These are the activations of a small neural network, seen along a few directions. Each row is one input.
In each table, some parts of the input vary, and every possible input appears once, in random order.
A made-up example of a description, with smaller parts first: line(6) and (point or line(11) or (values(3) and ring(5))).
Shared parts are said once, and a part with two or three values counts as separate values.

Other details of the inputs shift rows strongly along three fixed directions, in all tables alike. That doesn't count.

A family of inputs:
x1: [ 37 -13   7 -31   7 -23 -38 -30  45  27  31  15 -13]
x2: [-14  36  11 -13 -24 -30  -7   3 -42 -32 -21 -12 -18]
x3: [ -7  17   8 -14 -37 -44 -12   8 -29 -35  -3  -7 -15]
x4: [ -8  65  -5  22 -10  11  45  38 -45  16 -13  29 -30]
x5: [-18  -2  19 -21 -31  -7  -3  -2  -5 -37 -15 -33  -2]
x6: [ 16  50  -2  42   5  -2  44  38 -47   9 -28  15 -38]
x7: [-20 -18 -23  38  50  52   4  -3  10  36   2   6  37]
x8: [ 20  14 -18  51  42  27  20  11 -25  50 -23  28  10]
x9: [ 17  -7  10 -21  11   2 -15 -16  39   5  14  -5  -7]
x10: [-47 -71  -5  -1  20  24  11  10  10 -44  16 -43  59]
x11: [-11   5   8 -15 -34 -42   3   7 -15 -40   4 -11 -22]
x12: [ 46  13   7 -38 -28 -29 -18 -17  29  41  25  35  -9]
x13: [-12   4 -39  53  44  29  10  14 -16  37   7  33   5]
x14: [-15  52 -12  42  -5   6  19  18 -49   3 -33  25 -43]
x15: [ 40   9  11 -31 -21   4 -20 -25  29  43  -2  30  -2]
x16: [-20  -5   9 -19 -26 -18  -7  -4 -16 -40 -14 -25   9]
x17: [ 59 -28   4 -17   4 -24 -28 -17  28  32   6  11  17]
x18: [-35 -41   5  -3  11  32  24   9  19 -41  12 -44  27]
x19: [ 52 -33   7 -18   7 -19 -10 -13  39  28  15   4  10]
x20: [ -4  39  11  -5 -46 -49 -12   0 -40 -34 -33  10 -32]
x21: [-43 -50   2 -13  26  22   5  10   2 -38  22 -49  54]
x22: [ -4  13 -24  53  36  45  11   0  -5  37 -15  36 -13]
x23: [-23 -10   2 -18 -14   7  19  22 -20 -15  12 -15  40]
x24: [-32 -20  -7   0  12  11   6  11 -15 -24  15 -29  28]
x25: [-33 -17   7  -2   9  30  14   3  -6 -24  -8 -35  16]
x26: [ 12 -41   5 -16   4   9 -12 -20  55  -8  12  -7   8]
x27: [-12  17  15 -20 -25 -18  11   9 -10 -40  -4 -26 -22]
x28: [  2 -41   2 -16   8  -1 -10 -13  40  -5  29 -12  17]
x29: [ 31 -20   3 -21   0 -20 -33 -25  52  30  28  13  -3]
x30: [ -8  42  11 -11 -33 -37 -10   1 -40 -24 -23  -4 -24]
x31: [ 39 -18   1 -22  -5 -11 -31 -28  59  20   8  17 -16]
x32: [-11 -47  14  -1  12  34  29  11  -3 -28 -15 -51  43]
x33: [-42 -32  -8   7   9  24  15   2 -13 -38  -8 -33  39]
x34: [  1  53  20 -27 -59 -41   3   8 -45 -15 -25  10 -14]
x35: [ -5  23 -25  47  47  26  19  13 -10  43  18  32 -16]
x36: [ 38  -7  -4  -9  -6 -29 -30 -25  38  26  17  35 -24]
x37: [ 37   5   4 -11 -10  -5 -36 -33  33  28  -6  24 -21]
x38: [ -9  16 -24  50  40  48  25  13   5  34   8  17  -6]
x39: [ -5  20 -33  52  37  25   3  12 -16  49  11  34   0]
x40: [ -7  28  25 -23 -28 -22  -8   1 -21 -30 -22 -16 -29]
Description of these inputs: ring(5) and (values(2) or line(6)).
Changing only the ring(5) part turns x18 into x16. The same change can be made to x27. Which row results?
> x30
Changing only the ring(5) part turns x8 into x32. The same change can be made to x7. Which row results?
> x5
List by row number the other rows that have the ring(5) part in common with x17.
> x3, x10, x13, x21, x23, x24, x39
Which other rows does x34 become when the values(2) part takes its other values? List them by row number.
> x8
